These are the activations of a small neural network, seen along a few directions. Each row is one input.
Each table varies a few parts of the input and shows all the possible inputs, shuffled.
A made-up example of a description, with smaller parts first: one of 2 separate values, together with either a single point or one of 11 places along a line or (one of 4 places along a line, together with one of 8 places around a ring).
Shared parts are said once, and a part with two or three values counts as separate values.

Other details of the inputs vary at random and push rows far along two fixed directions, the same in every table; ignore that.

Rows:
R1: [  6 -24  -1   8  25   9  -2  11 -14 -19 -12]
R2: [ -3  14 -17 -28 -14   3   2   4  -1  27  -7]
R3: [-12 -10   8  -5   4 -23   1  -1 -28   1 -15]
R4: [ -4  -5  14  -1  -3  24  -7   5   1  -5 -13]
R5: [-10  15  15  -3 -10   3   4   4 -32  17 -20]
R6: [ 5 11 12  4 -1 21  5 12  4 10 -3]
R7: [ -4  17   1 -13  20   4  14  17 -36   7 -31]
R8: [  5  19  14  21 -36  -7   0 -10  18  14  32]
R9: [ 7 22 -4  6 -3  9  1  6  7  1  9]
R10: [ -1 -29  -6  -3  23 -18   0  -3   5 -31   4]
R11: [ -2 -49  -4  11  23 -27 -10  -6  -4 -34   5]
R12: [ -3  -1 -13  22 -14 -34   2 -26  17  -5  42]
R13: [ 6 19 -5  6 -4  9  7  6  6  2  8]
R14: [ 11 -36 -20   8  30 -25   8   4  -1 -35   3]
R15: [ -5  10   7 -17   4  13  -2  -4  17   6 -14]
R16: [ -6  16  12 -22 -37  19  -7  -1  -6  32   0]
R17: [  2  42  -4 -15 -37   7   3  -3   2  40  23]
R18: [18 -4  8  9  2  3  0  5  4 -3  9]
R19: [-11 -18  -4 -44  11   3  -6   4  -9   6 -19]
R20: [-12 -13   6 -23  30  14   4   9   6  -8 -29]
R21: [ 19 -13   7  26 -19 -30  -3 -10  13 -10  38]
R22: [  7  -4  -7  -7  17   3   6   3   9  -4 -14]
R23: [ -3 -27   4  -2  15  -1 -14   2   4 -22  -8]
R24: [-12  15  12   3 -16  32 -11  -2   3  14 -15]
R25: [-10  21  -7 -16   9   4  11   9 -26  19 -41]
R26: [  3  -4   6  -1  18  -6  11  15 -41   1 -20]
R27: [-16 -14   9  -8  18  38  -8   9 -11  -4 -36]
R28: [  8  -1   7  14 -25 -24  -6 -20  23   0  32]
R29: [ 17 -10  -2  -2 -16 -20  -1   2 -13   8  30]
R30: [  6  -6   4  24 -26 -37   0 -18  22  -3  44]
R31: [  0 -37   3   4  15 -14  -8  -2   2 -29   3]
R32: [  6 -13  -4  16  11   6   1   0 -11 -12   5]
R33: [ -4  -2  -8 -17  27  27  -2  14   2  -6 -39]
R34: [11 21  2 -1 -1 10  5  3 11  9  2]
R35: [-16   6   2 -18   9 -15   7   2 -23   7 -25]
R36: [ -3 -22  -5  24  -6 -32  -7 -20   7 -16  31]
R37: [ 3 17  9  4 -9 29  0  7  2  6 -4]
R38: [-10  -6   0 -17  20  14  -8   5   9 -10 -22]
R39: [-14  27   8 -27 -46  14 -10 -11   6  43   3]
R40: [ 20  -1  -3  34 -16 -25  -3  -2   9 -12  45]
R41: [-10  18 -15  -1   0  21   5  -8   5  10 -15]
R42: [  3  44   4   9 -24   8  11  -1  19  24  20]
R43: [  6  26 -10  20 -15  -5   5  -8   8   5  25]
R44: [ -4  -3 -16  -5  20  14   2   3   0  -5 -27]
R45: [ 13 -43   2  19  16 -22 -11   6  -5 -35  17]
R46: [-19  46   0  -2 -35  16  -4 -23  25  29   3]
R47: [ -4  -5  -8  -5  29  23   5  10 -10  -9 -22]
R48: [ 14 -24 -16  14  20 -34  12   1   7 -22  17]
Description of these inputs: one of 6 places around a ring, together with either one of 2 separate values or one of 6 places along a line.
Question: Changing only the place on the ring of 6 turns R45 into R9. The same change can be made to R5. Which row results?
Answer: R7
Question: Changing only the place on the ring of 6 turns R18 into R34. The same change can be made to R6. Which row results?
Answer: R42
Question: Which other rows does R19 become when the choice among 2 separate values takes its other values? List them by row number.
Answer: R35
Question: Which other rows does R20 become when the place on the line of 6 takes its other values? List them by row number.
Answer: R10, R12, R15, R38, R46
Question: List by row number the other rows that have the place on the ring of 6 in common with R33.
Answer: R2, R14, R22, R25, R41, R44, R48

Rows:
R49: [-10  35   5 -17 -10  27   3   6  -5  27 -25]
R50: [  9 -35  -1   2  19 -21  -1   6 -12 -21   9]
R51: [ -8  28   5   6 -21  19  -3  -7  14  17  -1]
R52: [-15  15  10 -24  17  46   2  17 -16  14 -51]
R53: [  3   9  -3   8 -15 -11   0  -9  15   3  21]
R54: [-1  9  0 -6 -3 15 -2  0 10  6 -3]
R55: [ 3  4 -7  8 -7 -6  2 -6 11 -1 13]
R56: [ 0  4  0  7 -6  4 -4 -4 11 -1  6]
R57: [ 10 -27  -8  12  20 -39   7   2 -18 -23  13]
R58: [ -1   1   9  -1 -11   0  -4  -1   0   5   4]
R59: [  9 -18  -4   2  12 -19   3   4 -10 -12  12]
R60: [  4   2  -5   9   0 -18   8  -1  -9  -1  10]
R61: [-11  22  12  -5 -14  33  -7  -3  13  15 -15]
R62: [ 14 -38  -5   8  18 -34   3   5 -12 -26  21]
R63: [ 3 -7 -3  7  2  0 -4 -2  7 -8  6]
R64: [-10  23  11  -1 -15  22  -1  -1  -3  19 -14]
R65: [ -4  21  -1  -1 -10   6   3  -6  12  11  -3]
R66: [  4 -21  -4  -8  30  -4   5  14 -21 -16 -17]
R67: [ -2   1   5  16 -11  -5  -4  -9  10  -3  12]
R68: [ -2 -10   0 -11  12   4   0   3   5  -6 -11]
R69: [-2 17 -2 -3 -9  1  4  1 -6 12 -3]
R70: [ 4  9 -7 11 -7 -3  2 -6 10  1 15]
R71: [ -3  -5   2 -18  17  12   1  12 -14   1 -26]
R72: [ -4 -18   3 -16  33  19  -1  18 -20 -11 -35]
R73: [  7   4  -1  17 -24 -19  -4 -14  20   1  38]
R74: [-16 -21  -5 -23 -10 -36  -6 -12 -22   8   1]
R75: [ 0  8 -2  7 -8  6 -1 -4 12  1  8]
R76: [  3  19   4  11 -32  -6  -3 -11   6  17  22]
R77: [ 0  5  4  4 -8 -2 -1 -3 -2  3  3]
R78: [ 12 -37  -7  15  14 -27  -4  -2   3 -27  23]
R79: [ -2  18  -1  -3 -14   9   0  -6  14  12   2]
R80: [ 12 -24  -7  26  -5 -36  -3 -12  11 -21  39]
R81: [  4 -19  -4  -7  19 -13   5   7 -15 -10  -9]
R82: [ -4 -18  -1 -17  35  23  -1  14  -6 -15 -36]
R83: [ 0  6 -5 11 -5 -7  3 -6  9 -1 11]
R84: [ -2  20  -4   3 -15   1   2  -9  14  11   7]
R85: [ -6  -9   2 -17  25  25   1  17 -18  -2 -36]
R86: [ 10  13  -9  18 -21 -27   7  -9   0   6  31]
R87: [  9   7  -6   9 -11 -16   4  -3  -3   5  20]
R88: [ -4 -24   1  -8  35  16  -1  13  -7 -19 -28]
R89: [ -6  34   1  -3 -21  15   0  -6  16  19  -2]
R90: [  5 -17  -7   5  19 -27   8   4 -17 -14   1]
R91: [  2 -25   7   0   9  -1  -7   1   6 -16   1]
R92: [ -5   3  11 -13  -4  16  -3   4  -2  10 -12]
R93: [  2  -7  -3  -8  20   5   5  11 -16  -6 -17]
R94: [ -3 -16   2   5  12   2  -4   0   3 -14  -5]
R95: [ 1 12 -4 -1 -6 -9  7 -1 -7 10  0]
R96: [-6 17 -2  3 -8  2  3 -5  9 10 -1]
R97: [  1 -10  -3  -7  17  12  -2   7   3  -9 -10]
R98: [ -3 -20   3 -23  31   8   3  15 -18  -7 -33]
R99: [  3  18  -4  11 -11  -7   8  -3  -4  11  11]
R100: [  8   7  -7  12  -9 -28   8  -5  -5   1  19]
R101: [ -4 -12   2 -13  22  18  -1  14 -16  -5 -28]
R102: [-10  26  11  -3 -21  30  -7  -6  14  18 -11]
R103: [  3  11  -1   0 -13  -7   4  -2  -1  11  12]
R104: [  1 -16   6  -2   8   0  -3   7 -10  -8  -6]
R105: [  7   6  -4   5 -10 -12   4  -2  -4   5  14]
R106: [ -4  20   7   5 -17   8   0  -5  -1  14   0]
R107: [ -2  20   3   0 -17  19  -3  -4  15  12   2]
R108: [-2  7 -1 -6 -2 14 -1  0  9  4 -6]
R109: [  6 -31  -2  -1  21  -7  -3   5   2 -23   2]
R110: [ -5  12   8  -3 -10  14  -3   1  -5  12 -10]
R111: [  1 -27   5  -5  15   5  -7   3   5 -16  -7]
R112: [ -1  28   8  11 -32  -1  -2  -9   4  18  15]
R113: [ 2  8 -4 13 -5 -7  3 -7  9  0 13]
R114: [  1  12  -4  14 -13 -16   2 -10  12   1  20]
R115: [ -3  21  -2   1 -15   7  -1  -6  13  11   4]
R116: [ -5  29   7   0 -27  14  -1  -6   4  23   0]
R117: [ 14 -22 -10  18  -2 -38   2  -9  12 -19  40]
R118: [ -3  17  -1  -9   1  20   4   7  -9  14 -18]
R119: [ 10 -29  -6  18  15 -34   3   2 -15 -23  18]
R120: [-11  23  10  -9 -11  35  -6  -2  13  15 -19]
R121: [ -5  -8   4 -20  23  27   0  18 -16  -1 -34]
R122: [  7 -36   0   7  15 -14  -6   0   3 -26  10]
R123: [  2  12  -1   4 -20 -10  -1 -10  18   7  22]
R124: [ -8   9   7 -26   9  24   1  12 -10  13 -31]
R125: [-17  -9  -5 -20 -19 -24  -8 -20   2  12   9]
R126: [  5  21  -2  14 -23 -13   4  -7   2  11  23]
R127: [  1 -15   1  -8  15   8  -2  11 -13  -6 -14]
R128: [  3 -12  -5   3  17  -2   1   3   1 -13  -2]
R129: [ -3 -14   7  -4   9  15  -8   3   5 -10 -11]
R130: [  4 -18  -4   4  18  -3   0   4   1 -17  -1]
Question: What is each input in this table made of?
Answer: one of 2 separate values, together with either a single point or (one of 5 places along a line, together with one of 8 places along a line)
Question: Changing only the choice among 2 separate values turns R97 into R87. The same change can be made to R84. Which row results?
Answer: R95
Question: Changing only the choice among 2 separate values turns R124 into R123. The same change can be made to R118. Which row results?
Answer: R70
Question: Which other rows does R109 become when the place on the line of 5 takes its other values? List them by row number.
Answer: R75, R88, R107, R130
Question: Which other rows does R105 become when the choice among 2 separate values takes its other values? List them by row number.
Answer: R108

Rows:
R131: [  0  -4   0 -17   1  -1   0   4  -7   7  -7]
R132: [ 18 -12  -7  15  -5 -35   5  -1  -5  -9  37]
R133: [ 17 -13  -3  31  -4 -26   2  -3   1 -18  35]
R134: [-14 -13  -2 -33  34  35  -3  12  -1  -7 -49]
R135: [13  1 -3 16 -3 -8  2  2  4 -5 21]
R136: [ -7  21   6  -7  -1  34  -1   4  13   9 -19]
R137: [ -2 -25  11 -17  32  26  -3  22 -23 -12 -34]
R138: [-17   3  15 -38  15  47  -7  17 -15  15 -53]
R139: [ 11   6 -11  12  -2 -20   7  -7  16  -5  24]
R140: [ -4   1   2 -36  27  38   4  23 -16   9 -45]
R141: [-14   2   6 -22   3  19  -6   1   1   8 -23]
R142: [ 14   7  -8  26 -17 -31   3 -14  20  -7  44]
R143: [ -5 -11   5   8 -10 -14  -7 -11   1  -4  10]
R144: [  8 -48 -15  -4  29 -43   3   0  -6 -30  13]
R145: [ -8  -9  -3 -26  13  12  -4   4  -2   1 -24]
R146: [  5  -2   8  16 -12  -9  -1   0  -7   0  15]
R147: [ 17 -51  -3   8  34 -29   2  14 -22 -36  10]
R148: [ -3  30  -2   8 -11  -7  13   1 -21  18  -4]
R149: [-10 -28   8 -11  18   5  -9   4  -9 -13 -22]
R150: [  9 -32 -12  11   0 -51  -1 -13   3 -22  38]
R151: [-10  15  11   1   0  34  -3   2   8   4 -23]
R152: [  3  19   4  -1 -17   7   2   1  -1  18   8]
R153: [ -8  -9  -9  -1  43   4  11  12 -18 -18 -40]
R154: [-14  53   5  -1 -46  29  -5 -16  27  37   3]
R155: [ -2   2  -4 -10  20  23   2   8   6  -5 -21]
R156: [ -4   3   1  -9  19  28  -1   9   7  -4 -25]
R157: [ 10 -19 -13  16  -2 -38   1 -13  12 -18  37]
R158: [ 4  8  4 -2 -8  7  1  5 -5  9  4]
R159: [ 13  -1 -10  13 -25 -45   4 -15   4   3  46]
R160: [ -6  40  -3   6 -41   6  -2 -19  28  27  21]
R161: [ 14 -44 -12  -4  26 -43   5   4 -15 -26  15]
R162: [ -7   1   3  12 -13   0  -7 -11  11  -1   6]
R163: [  8 -13  -6  34 -21 -43  -4 -22  15 -14  50]
R164: [ -2 -37  -3 -14  26 -12  -5   4  -8 -20 -11]
R165: [-12  17   5  -7 -11  28  -6  -4  13  12 -15]
R166: [ -6  -5  -2  -6   7   9  -3  -1   9  -5 -10]
R167: [ -7   1  11   1 -14   1  -6  -4  -7   8  -1]
R168: [ 8  7  0 -8 -2  2  3  7 -6  9  2]
R169: [  2  21  -7  16   4  -7  13   2 -15   5  -3]
R170: [ -8 -38   6 -12  27   0  -8   6 -12 -20 -22]
R171: [  7  51   0  13 -43   8   4 -10  20  32  30]
R172: [ -7  33   4  12 -40   6  -6 -19  24  20  19]
R173: [ 9 -1  1 15 -3  1  0  2  1 -5 12]
R174: [-15  21  -9   3   2  -3   7  -8  -4   9 -17]
R175: [-4  7  7 10 -2 15 -2 -1  9 -1 -7]
R176: [ 15 -21 -10   4  23 -11   5  10  -5 -19   7]
R177: [-10  -3  -2 -29  12  15  -3   5  -1   5 -29]
R178: [ -2  -1 -12  -8   6  -5   3  -4  12  -1   0]
R179: [  1  16   8  12 -13  16   0   0   3   9   3]
R180: [  0 -22   5   5   2 -17  -4  -1 -12 -10   9]
R181: [ 13   9 -10   7  -1  -8   9   1   6   3  18]
R182: [ 15 -37  -8  -7  35 -19   6  17 -20 -25  -1]
R183: [  0 -20   5 -11  13   2  -3   7 -14  -8 -12]
R184: [  7 -15   6   7   6  -3  -1   8 -13  -9   2]
R185: [  1 -32   3 -19  28  -1  -2  13 -20 -12 -19]
R186: [  2  52  -2   0 -33  21   5  -5  17  34  10]
R187: [-18  34  13 -12 -34  28  -9 -10  11  32 -11]
R188: [ -8 -26  11 -22  24  17  -7  15 -21  -8 -34]
R189: [ -4 -47 -14   2  45 -42   7   5 -30 -35 -15]
R190: [ -1  -2   8 -14  23  38  -1  18  -8  -3 -34]
R191: [ 12 -21  -5   5  -4 -38   1  -5  -6  -9  30]
R192: [  5  -9   7  12  -5  -8  -2   1 -11  -4  11]
R193: [  8   8   1  30 -19 -19  -1 -14  18  -5  33]
R194: [ -6  12  12   2 -26   2  -6  -7  -3  16   6]
R195: [  3  19   2  16 -18   0   0  -9  18   4  17]
R196: [  0  -1 -12  -1   0 -10   2  -6  13  -3   8]
R197: [-27  39  16 -33 -19  57  -9   1   8  37 -44]
R198: [  8   3 -10   8   2 -12   5  -3  14  -7  14]
R199: [ 3  4  1 16 -7 -2 -1 -6 14 -6 14]
R200: [-20  19   3 -23  12  21   8  10 -30  18 -49]
R201: [  3  51   2  10 -39  18   3  -8  18  32  17]
R202: [  5  31   6  27 -37   2  -1 -11  12  16  27]
Question: Changing only one part turns R191 into R157. The same change can be made to R131. Which row results?
Answer: R134
Question: What is each input in this table made of?
Answer: one of 6 places around a ring, together with either a single point or one of 11 places along a line
Question: Which other rows does R142 become when the place on the line of 11 takes its other values? List them by row number.
Answer: R136, R139, R151, R155, R156, R175, R193, R195, R198, R199
Question: List by row number the other rows that have the place on the ring of 6 in common with R143.
Answer: R141, R144, R145, R149, R150, R164, R170, R177, R187, R189, R197
Question: Start at R189 and move only the place on the ring of 6, one step at a time. The first step leads to R200. Which rows follow, in order?
Answer: R148, R169, R153, R174
Question: List by row number the other rows that have the place on the ring of 6 in common with R137.
Answer: R132, R140, R146, R147, R148, R152, R158, R168, R182, R184, R192
Question: Which other rows does R173 become when the place on the line of 11 takes its other values? List them by row number.
Answer: R133, R135, R171, R176, R179, R181, R186, R190, R201, R202
